A small network was shown many inputs. Here are its activations along a few directions, one row for each input.
Each table varies a few parts of the input and shows all the possible inputs, shuffled.
Descriptions start from the smaller parts, as in this example, which fits no table here: ring(5) and (point or ring(9) or (values(3) and line(4))).
Shared parts are said once, and a part with two or three values counts as separate values.
In the rows, zero is written as 128.

Table:
r1: [118 117 128 122 117 152 124 112 123 103 123  95 108 148]
r2: [128 107  85 144 143 126 147 123 149 103 154 147 144 165]
r3: [145 112 153 118 127 138 108  86 155 130 111 104 146 100]
r4: [ 98 120 146 122 105 156 134 144  95 130 106 118 125 135]
r5: [107  91  93 136 127 135 167 123 139 101 140 161 165 164]
r6: [118  96  89 137 134 131 160 118 146  98 147 153 155 166]
r7: [105 132 139 127 112 145 121 155  94 136 111 124 114 135]
r8: [126 142 126 137 125 140 107 138 119 122 122 103  95 143]
r9: [ 94 109 143 115 100 161 142 128 102 114 104 116 130 141]
r10: [158 218 135  99 144  72 144 138  94 135 183  96  24 108]
r11: [126 119 167 117 113 139 120 117 125 152  93 129 166  82]
r12: [ 97 102 138 116 102 163 144 114 112 104 109 107 130 146]
r13: [106  97  98 132 127 130 166 136 130 110 138 172 163 158]
r14: [153 128 150 126 132 127  99  98 156 140 114 102 135  97]
r15: [109 105 134 115 113 155 133 110 121 103 117 101 116 149]
r16: [135 130 165 121 122 127 107 130 127 160  99 131 151  84]
r17: [156 138 151 127 134 123  89 110 150 146 113 111 130  93]
r18: [144 135 160 127 130 123  93 130 134 161 104 128 140  88]
r19: [109 110  99 142 131 127 158 155 123 127 137 175 162 152]
r20: [128  96 165 108 115 147 128  86 145 129  96 118 166  96]
r21: [115 123  93 151 137 119 145 166 121 135 143 177 152 152]
r22: [150 139 158 130 132 121  91 125 143 155 108 123 132  92]
r23: [167 210  95 116 168  46 167 147 119 133 215 146  56 123]
r24: [137 131  83 154 150 112 127 146 144 119 155 154 129 159]
r25: [114 139 135 135 118 141 112 156 100 137 112 112 104 136]
r26: [132 133  89 158 147 112 128 161 137 129 151 163 132 157]
r27: [122 140 132 135 122 137 104 148 111 131 119 109  96 140]
r28: [124 131 125 133 123 144 114 124 123 116 124  92  99 146]
r29: [184 216 157  93 152  56 130 114 126 159 173 107  59  62]
r30: [123 104 168 109 110 145 127 100 135 138  93 128 169  91]
r31: [133 118  80 154 148 119 136 136 147 112 158 145 135 165]
r32: [139 104 157 112 119 141 118  84 152 124 106 109 155  99]
r33: [124 130  90 155 144 114 135 167 127 134 144 169 140 153]
Question: The inputs of r7 and r16 match in every part but one. If r1 is changed in the same way as r7 into r16, which row does it become?
Answer: r3
Question: Describe the family of inputs behind these rows.
Answer: values(3) and (point or ring(10))
Question: List by row number the other rows that have the values(3) part in common with r26.
Answer: r2, r5, r6, r13, r19, r21, r23, r24, r31, r33

Table:
r34: [183 163 205  98 140  82  72 104 152 193 112 118 122  29]
r35: [ 75  52 126 144 106 184 133 120 145 104  85 150 204 160]
r36: [151 160  61 150 167  79 160 143 136 124 193 167 107 157]
r37: [157 189 105 121 145  96 134 160 100 133 184 120  60 136]
r38: [172 201 117 127 164  75 120 124 156 137 175 123  84 101]
r39: [136 186  98 140 152  87 145 173 118 132 181 118  73 146]
r40: [155 198 106 141 150  81 122 137 112 138 173 117  67 118]
r41: [ 78  36 113 141  97 188 134 113 139 100  86 151 195 181]
r42: [106  69 124 145 108 176 132 128 129 124  76 153 216 127]
r43: [ 87  65 130 140 108 180 131 127 148 114  81 156 213 141]
r44: [123 157 209  77  97 151  94 129  72 152  81  61  60  83]
r45: [ 75  25 113 139  98 195 133 116 137  88  89 146 191 192]
r46: [142 171  76 138 151  82 165 167 111 109 181 156  75 166]
r47: [152 122 210  91 110 137 116  51 139 143  96  56 126  56]
Question: Describe the family of inputs behind these rows.
Answer: values(3) or line(5) or line(6)
Question: Start at r42 and move only the line(5) part, one step at a time. The first step leads to r43. Which rows follow, in order?
Answer: r35, r41, r45

Table:
r48: [104 108  89 167 130 140 136 180 121 131 120 179 168 165]
r49: [163 220 137 113 146  78 124 153  98 140 175  91  20 113]
r50: [ 96 116 154 115 101 160 126 127  98 126  95 112 125 127]
r51: [145 109 153 112 125 130 124  89 153 134 112 118 161  93]
r52: [136 120 157 138 125 134  96 137 136 165  89 140 171  87]
r53: [134 116 166 116 121 132 119 104 144 147 101 133 163  86]
r54: [105  97  87 144 132 131 159 146 127 111 142 177 164 166]
r55: [191 215 145 111 162  55 110 129 135 163 179 113  64  71]
r56: [165 201  76 137 172  53 152 167 121 130 215 153  58 146]
r57: [ 96 120 154 135 102 164 103 159  94 145  78 120 130 128]
r58: [148 101 148 119 128 140 106  77 167 123 114 108 156 105]
r59: [110  95  86 138 131 134 164 127 137 104 149 150 155 170]
r60: [103 109 150 110 103 160 130 111 110 113 102  97 119 134]
r61: [117  89  76 148 134 142 153 117 153  86 146 144 153 183]
r62: [107 103 142 117 106 168 118  98 124 101 104  85 114 146]
Question: The inputs of r49 and r56 match in every part but one. If r50 is changed in the same way as r49 into r56, which row does it become?
Answer: r54
Question: Describe the family of inputs behind these rows.
Answer: values(3) and (point or line(4))
Question: List by row number the other rows that have the values(3) part in common with r55.
Answer: r51, r52, r53, r58

Table:
r63: [126 132  96 155 142 116 128 167 124 145 140 167 151 139]
r64: [141 201 127 114 137  90 135 155  91 131 163 106  35 128]
r65: [141 197 104 128 148  92 131 166  96 130 177 111  33 150]
r66: [180 162 143 118 150  93 112  98 157 148 152 107 119  78]
r67: [103 100 140 117 106 164 137 107 119 114 106 115 144 135]
r68: [ 96 102 123 131 106 160 147 139 106 111 110 118 140 154]
r69: [126 122 123 134 131 121 138 134 141 127 123 158 145 133]
r70: [128 134 140 129 128 120 125 145 119 157 120 152 155  99]
r71: [101 102 119 129 111 160 146 119 119 103 113 126 143 152]
r72: [127 136 119 140 133 116 134 156 119 147 126 163 154 116]
r73: [122 106 124 126 131 124 138 124 137 117 124 150 143 138]
r74: [ 99 100  97 145 119 161 139 129 123  99 129 131 141 174]
r75: [139 122 154 129 126 132 102 116 151 144 101 129 146 103]
r76: [126 118 101 149 140 121 133 144 145 125 137 162 142 155]
r77: [115 100  97 144 128 143 134 130 138 102 135 143 144 168]
r78: [124 104 144 114 127 128 129 112 137 128 117 139 144 120]
r79: [116 102 118 128 120 142 140 120 133 105 120 138 147 146]
r80: [109 102 155 126 102 170 110 121 117 130  87  88 141 124]
r81: [115 103 150 125 107 170 109 101 130 122  89  97 145 122]
r82: [117 101 139 116 116 146 132 108 134 116 113 128 148 128]
r83: [ 95  99 101 148 115 160 141 150 111 107 126 123 137 176]
r84: [129 103 149 124 116 152 104 102 144 123  96 109 148 116]
r85: [168 162 131 112 150  84 139 103 149 142 168 125 119  90]
r86: [154 200 162 113 133 101  97 137 101 147 143  78  38  98]
r87: [127 120 144 123 127 125 130 122 141 137 117 147 146 116]
r88: [166 163 110 122 154  80 148 115 149 132 174 135 118 107]
r89: [141 136 151 136 127 127  98 138 129 164 104 134 155  87]
r90: [136 106 154 121 127 135 102 106 146 135 100 121 144 108]
r91: [ 98 100 144 118 102 164 139 128 107 123 103 107 141 137]
r92: [143 200 149 104 132  94 125 143  91 141 158  96  37 110]
r93: [166 159  87 136 164  81 143 126 153 131 188 139 115 129]
r94: [121 103 102 141 140 124 132 134 141 115 139 155 140 160]
Question: The inputs of r85 and r66 match in every part but one. If r87 is changed in the same way as r85 into r66, which row does it become?
Answer: r75
Question: Describe the family of inputs behind these rows.
Answer: line(4) and (values(2) or line(6))
Question: Which other rows does r82 become when the line(4) part takes its other values? List them by row number.
Answer: r77, r79, r84

Table:
r95: [117  97 131 132 119 147 129 118 139 123 108 139 166 129]
r96: [125 136 129 125 126 128 128 134 117 126 131 120 110 133]
r97: [129 121 147 122 121 139 118 111 133 132 113 116 138 112]
r98: [123 132 118 128 129 127 134 136 119 120 138 128 114 142]
r99: [112 101 110 140 126 141 137 136 131 119 123 148 155 151]
r100: [130 130 145 121 121 134 119 122 125 133 116 113 124 115]
r101: [193 243 126 113 171  36 125 146 120 160 204 115  28  86]
r102: [122 104 138 128 119 145 121 117 136 128 106 129 157 121]
r103: [126 136 139 123 122 132 124 128 120 129 124 116 114 124]
r104: [119 117 109 137 129 133 139 133 129 117 135 137 134 150]
r105: [113  91 117 138 123 147 134 127 139 120 111 147 168 144]
Question: Describe the family of inputs behind these rows.
Answer: point or ring(10)
Question: Start at r98 and move only the ring(10) part, one step at a time. The first step leads to r104. Which rows follow, in order?
Answer: r99, r105, r95, r102, r97, r100, r103, r96
